Each row below holds a small network's activations on one record, seen along a few directions.
After each row come some of the record's fields: J, K, W, C, L, N.
Not every record has every field; a missing one is written none.
Other fields move the rows too, some of them a lot.
(in the rows, 500 means zero)
Strong random noise was added to every row along 11 fixed directions; ignore it. To show where, here is one row again and again, with new noise each time:
[539 597 283 542 397 529 455 294 571 606 470 418 504 577 466 600 398 515
 419 528 491 532 456 609 536 460 313 370 420 508 640 580]
[571 417 132 469 524 507 638 392 424 603 356 638 370 700 434 518 561 442
 338 387 478 592 369 476 644 577 379 594 511 623 572 413]
[587 467 575 467 449 563 454 560 440 502 368 594 349 577 617 427 388 391
 443 518 736 656 519 670 542 530 306 600 508 465 490 273]
[450 630 498 572 520 484 278 481 404 560 546 372 550 478 628 501 439 446
 558 420 424 436 549 539 503 442 410 433 480 407 496 636]
[265 332 497 460 619 541 572 506 415 373 588 540 511 527 481 489 565 474
 429 543 378 603 384 283 465 596 633 493 582 657 493 356]
[353 716 267 515 427 282 570 250 595 557 492 232 511 362 231 524 439 531
 210 384 634 484 427 614 462 437 554 321 382 497 620 549]
[738 424 398 581 610 605 385 399 637 629 667 536 581 440 446 490 670 650
 494 560 392 587 530 487 698 433 699 748 487 388 455 506]
[478 434 593 535 552 528 317 615 679 624 469 434 334 476 547 400 491 403
 302 521 834 642 489 624 631 478 568 721 472 369 357 415]
[237 577 475 558 613 362 407 422 345 478 680 325 522 407 467 451 502 464
 345 383 533 573 439 481 481 431 643 486 507 455 445 373]
[600 324 313 589 564 619 552 512 803 444 423 587 581 430 513 421 581 599
 373 396 384 529 603 464 543 508 735 576 581 528 610 574]
[401 504 411 436 456 504 662 449 504 376 455 491 496 525 431 457 512 527
 349 486 468 516 414 486 409 500 519 379 530 627 595 507]
[525 467 821 490 526 526 351 548 464 428 588 504 562 329 555 488 410 485
 683 639 568 604 618 504 466 572 512 548 480 421 466 271]
[687 587 599 312 424 485 744 639 501 382 512 593 458 542 393 324 751 641
 488 532 521 418 390 549 425 370 603 580 500 539 442 655]

[438 507 607 481 463 582 572 565 540 428 437 438 513 453 505 420 514 537
 315 555 524 439 527 540 469 445 654 488 579 466 435 643] => J is j2, K is k2, W is none, C is c1, L is none, N is n2
[406 607 641 379 473 455 681 530 362 226 713 451 579 475 427 383 644 655
 466 520 436 496 383 508 274 327 656 405 558 568 480 447] => J is j2, K is k1, W is none, C is none, L is none, N is n1
[438 441 408 394 534 662 684 462 303 365 686 573 472 790 527 461 739 612
 352 571 343 567 216 427 458 347 534 540 628 627 410 453] => J is j2, K is k1, W is none, C is c1, L is l2, N is n2
[454 550 535 504 504 301 511 593 653 456 442 397 504 329 394 439 478 487
 453 314 733 537 546 580 395 492 639 522 452 453 526 380] => J is j1, K is k1, W is none, C is none, L is none, N is n1
[472 504 655 436 506 610 412 540 437 500 290 412 418 418 576 429 426 357
 396 514 545 374 590 499 521 640 409 469 584 466 396 577] => J is j1, K is k2, W is none, C is none, L is none, N is n2
[324 619 469 616 389 397 274 504 666 637 593 340 481 650 636 681 302 378
 680 454 615 478 462 557 398 421 226 254 360 455 574 643] => J is j1, K is k1, W is none, C is none, L is none, N is n2
[464 621 900 339 481 352 491 602 347 423 587 397 494 298 327 422 493 516
 575 698 761 611 435 558 417 510 572 585 396 463 403 279] => J is j2, K is k1, W is w1, C is none, L is l1, N is n1
[362 648 514 518 439 387 519 517 639 489 597 278 606 449 398 566 547 595
 453 497 527 412 418 515 380 356 645 373 438 469 500 746] => J is j2, K is k1, W is w2, C is c1, L is l2, N is n2
[676 496 361 396 416 845 544 155 448 449 571 483 536 623 447 552 557 645
 344 782 282 558 348 520 528 489 325 402 572 619 572 472] => J is j1, K is k1, W is none, C is none, L is none, N is n2
[326 231 355 623 590 579 518 573 737 473 436 592 455 584 601 510 456 431
 365 416 509 589 510 397 518 573 631 515 586 587 538 439] => J is j2, K is k2, W is none, C is c2, L is none, N is n1
[607 477 440 518 520 657 427 329 465 486 433 483 642 379 491 552 435 545
 495 592 276 499 607 450 564 617 488 468 549 523 608 507] => J is j2, K is k2, W is w2, C is none, L is l1, N is n2
[487 446 583 411 552 558 612 614 413 396 500 591 472 554 521 402 625 517
 513 515 387 449 449 397 464 507 572 538 576 584 439 572] => J is j2, K is k2, W is w2, C is none, L is l2, N is n1
[542 657 440 457 559 462 401 414 324 586 465 320 468 429 425 424 580 467
 312 402 558 462 432 574 581 469 510 597 509 412 385 531] => J is j2, K is k1, W is w2, C is none, L is l1, N is n2
[891 611 352 528 437 456 500 312 653 740 341 496 602 286 279 595 520 614
 592 539 420 332 677 562 695 581 512 575 367 380 575 729] => J is j2, K is k2, W is w1, C is c2, L is l1, N is n2
[684 623 654 357 462 372 555 581 441 560 597 520 408 493 349 430 661 570
 593 580 689 518 402 594 524 410 499 677 379 437 377 443] => J is j2, K is k1, W is w1, C is none, L is l1, N is n1
[417 517 560 565 440 510 481 488 601 515 540 414 521 493 477 522 396 547
 376 627 665 624 462 626 494 391 572 494 460 448 509 488] => J is j2, K is k2, W is w1, C is none, L is l1, N is n2
[336 438 543 532 543 458 453 371 525 543 605 448 504 424 433 600 411 452
 512 589 513 556 516 392 527 605 519 440 455 509 499 340] => J is j2, K is k2, W is w1, C is none, L is l1, N is n2
[381 462 371 537 425 412 618 711 807 486 289 485 489 557 502 499 480 488
 436 362 583 432 481 500 400 479 587 412 469 590 620 779] => J is j2, K is k1, W is w1, C is none, L is l1, N is n1
[402 315 647 548 596 626 410 695 660 420 576 567 332 526 681 283 538 439
 297 491 704 636 520 552 523 426 662 672 614 451 355 356] => J is j1, K is k2, W is none, C is none, L is none, N is n1
[482 418 562 558 497 458 352 682 910 630 428 428 505 483 510 622 471 445
 638 487 669 504 530 460 495 558 543 550 406 443 496 626] => J is j1, K is k1, W is w2, C is none, L is l2, N is n2
[534 521 450 447 533 577 572 331 398 371 523 482 614 364 410 450 558 597
 412 544 293 481 514 449 484 544 588 446 572 566 571 469] => J is j1, K is k1, W is w2, C is c1, L is l2, N is n2
[368 450 497 537 462 433 517 551 551 592 366 483 409 571 507 604 350 366
 437 480 713 560 502 529 530 566 418 491 460 483 489 424] => J is j2, K is k2, W is w2, C is c1, L is l1, N is n2
[517 716 388 368 478 374 675 349 275 525 517 373 389 481 248 377 643 560
 150 449 640 501 331 645 560 371 563 577 473 470 409 471] => J is j2, K is none, W is w2, C is none, L is l2, N is n2
[389 456 323 409 499 305 718 483 625 584 523 512 361 558 189 521 629 522
 335 528 694 621 249 434 542 522 621 583 372 642 515 415] => J is j2, K is k1, W is w1, C is none, L is l1, N is n1
[265 450 475 512 564 376 595 488 287 387 744 552 513 603 488 549 535 500
 556 477 464 637 345 379 405 461 554 459 522 606 499 235] => J is j2, K is k1, W is none, C is c1, L is none, N is n1
[438 480 833 390 473 379 628 534 587 471 421 423 460 232 264 512 447 473
 482 642 759 473 572 460 442 665 664 514 447 467 390 334] => J is j2, K is k2, W is none, C is c2, L is none, N is n1
[652 559 530 427 500 381 617 533 326 535 512 615 495 516 423 489 601 514
 679 442 476 430 501 473 523 500 461 581 465 473 447 473] => J is j1, K is none, W is w1, C is c1, L is l1, N is n2
[521 496 480 421 473 626 575 276 188 489 451 539 389 536 444 469 426 491
 272 689 537 663 428 599 604 556 350 546 544 545 494 210] => J is j2, K is k1, W is w1, C is c2, L is l1, N is n1
[387 417 363 556 537 606 635 663 319 338 281 632 471 659 762 333 492 428
 281 212 408 471 555 542 439 420 537 506 740 524 510 556] => J is j1, K is none, W is w1, C is c1, L is l1, N is n2
[322 425 407 515 526 490 653 483 234 434 455 599 471 637 538 521 438 451
 410 465 442 582 428 454 486 517 473 469 575 597 524 356] => J is j2, K is k2, W is w1, C is c1, L is l1, N is n1
[348 483 431 592 450 574 408 279 451 594 679 449 478 683 538 678 333 481
 443 687 560 699 373 547 546 436 327 405 453 491 529 319] => J is j2, K is k2, W is w1, C is none, L is l2, N is n2
[525 423 445 481 483 826 493 199 283 454 470 535 548 529 551 563 395 521
 362 767 206 535 526 447 601 626 355 396 626 592 557 440] => J is j2, K is k2, W is none, C is c2, L is none, N is n2
[662 393 461 550 615 701 483 560 486 414 514 586 545 505 615 328 647 620
 337 441 419 615 539 572 577 378 717 751 660 433 444 447] => J is j2, K is k1, W is w2, C is none, L is l2, N is n1
[479 469 487 460 624 645 338 250 175 628 458 404 536 400 443 622 463 407
 442 674 272 489 519 334 708 746 401 548 553 504 421 414] => J is j2, K is k2, W is w2, C is c1, L is l2, N is n2
[373 545 191 637 718 301 183 419 372 820 433 331 371 450 495 484 477 269
 314 187 643 560 471 501 763 579 474 708 435 382 413 413] => J is j2, K is k1, W is w1, C is none, L is l1, N is n2

Here are new rows. What are their fields?
[470 508 774 424 445 481 624 610 342 258 606 633 602 510 581 519 457 555
 844 581 342 463 554 411 279 514 430 333 514 593 567 421] => J is j2, K is k2, W is w2, C is none, L is l2, N is n1
[417 561 258 598 397 240 692 500 745 447 243 449 567 338 360 499 338 512
 372 195 663 487 625 628 362 502 608 337 435 525 767 504] => J is j2, K is k1, W is w1, C is c1, L is l1, N is n1
[300 428 413 506 533 526 656 432 722 303 516 408 616 310 352 422 541 619
 259 513 333 450 518 378 396 525 826 331 573 649 632 632] => J is j2, K is k2, W is none, C is none, L is none, N is n1
[622 405 720 393 476 636 495 521 538 441 384 539 491 396 454 498 448 516
 545 727 601 602 528 513 497 645 455 575 492 533 503 307] => J is j2, K is k1, W is w1, C is none, L is l1, N is n1
[472 593 267 627 510 265 565 598 388 595 538 571 510 677 577 528 530 479
 615 184 465 440 493 526 501 336 489 513 466 458 529 632] => J is j2, K is k2, W is w1, C is none, L is l1, N is n2
[251 338 706 491 640 638 272 641 561 526 540 373 563 457 551 563 508 440
 562 729 396 542 411 254 514 632 624 537 510 564 407 619] => J is j2, K is k1, W is w1, C is none, L is l1, N is n1
[512 371 611 493 489 433 662 665 584 319 511 712 648 466 533 571 491 548
 873 459 311 450 633 312 338 601 560 395 502 613 639 479] => J is j2, K is k2, W is w2, C is none, L is l2, N is n2
[437 671 489 583 419 295 413 398 507 600 576 362 576 376 398 624 348 520
 605 524 594 518 536 591 475 450 444 383 331 426 596 501] => J is j2, K is k1, W is w1, C is c1, L is l1, N is n1
[330 562 720 318 443 501 525 549 385 531 415 412 341 518 415 495 482 396
 443 756 603 416 349 442 489 607 369 422 441 585 394 620] => J is j2, K is k2, W is w1, C is c2, L is l1, N is n1
[532 332 367 569 610 468 459 518 585 575 426 598 460 480 479 524 479 448
 485 424 567 659 536 459 632 629 554 672 477 525 546 292] => J is j2, K is k1, W is w2, C is none, L is l2, N is n1
[539 535 508 469 574 278 557 577 359 477 622 581 526 451 413 463 616 532
 701 366 493 520 476 442 467 481 571 597 431 506 490 349] => J is j2, K is k1, W is w1, C is none, L is l1, N is n1
[776 618 537 462 500 517 491 528 326 547 445 526 556 512 513 485 577 574
 622 450 427 432 559 594 551 435 450 633 503 396 443 571] => J is j2, K is k2, W is w2, C is none, L is l2, N is n1
[609 474 541 495 474 612 442 495 453 501 377 571 536 514 625 552 426 438
 660 507 356 380 626 468 501 611 329 425 542 495 520 570] => J is j1, K is k2, W is none, C is c1, L is none, N is n2
[444 423 412 551 555 344 554 541 377 540 440 628 486 571 521 628 423 385
 680 347 490 534 531 394 504 629 418 509 482 556 540 325] => J is j2, K is k2, W is w2, C is c2, L is l2, N is n1
[292 441 383 519 571 394 594 513 662 394 778 466 653 504 379 581 671 634
 623 478 245 468 370 234 362 450 750 367 472 666 588 634] => J is j2, K is k1, W is none, C is none, L is none, N is n1
[529 355 500 518 551 482 602 456 564 472 403 599 493 326 385 453 444 515
 410 537 557 603 613 471 582 648 651 596 503 537 562 282] => J is j2, K is k2, W is w1, C is none, L is l1, N is n1
[322 573 643 592 452 590 332 455 607 391 661 298 576 430 647 464 378 527
 417 555 513 496 555 595 363 359 531 300 536 427 507 569] => J is j2, K is k1, W is none, C is none, L is none, N is n2
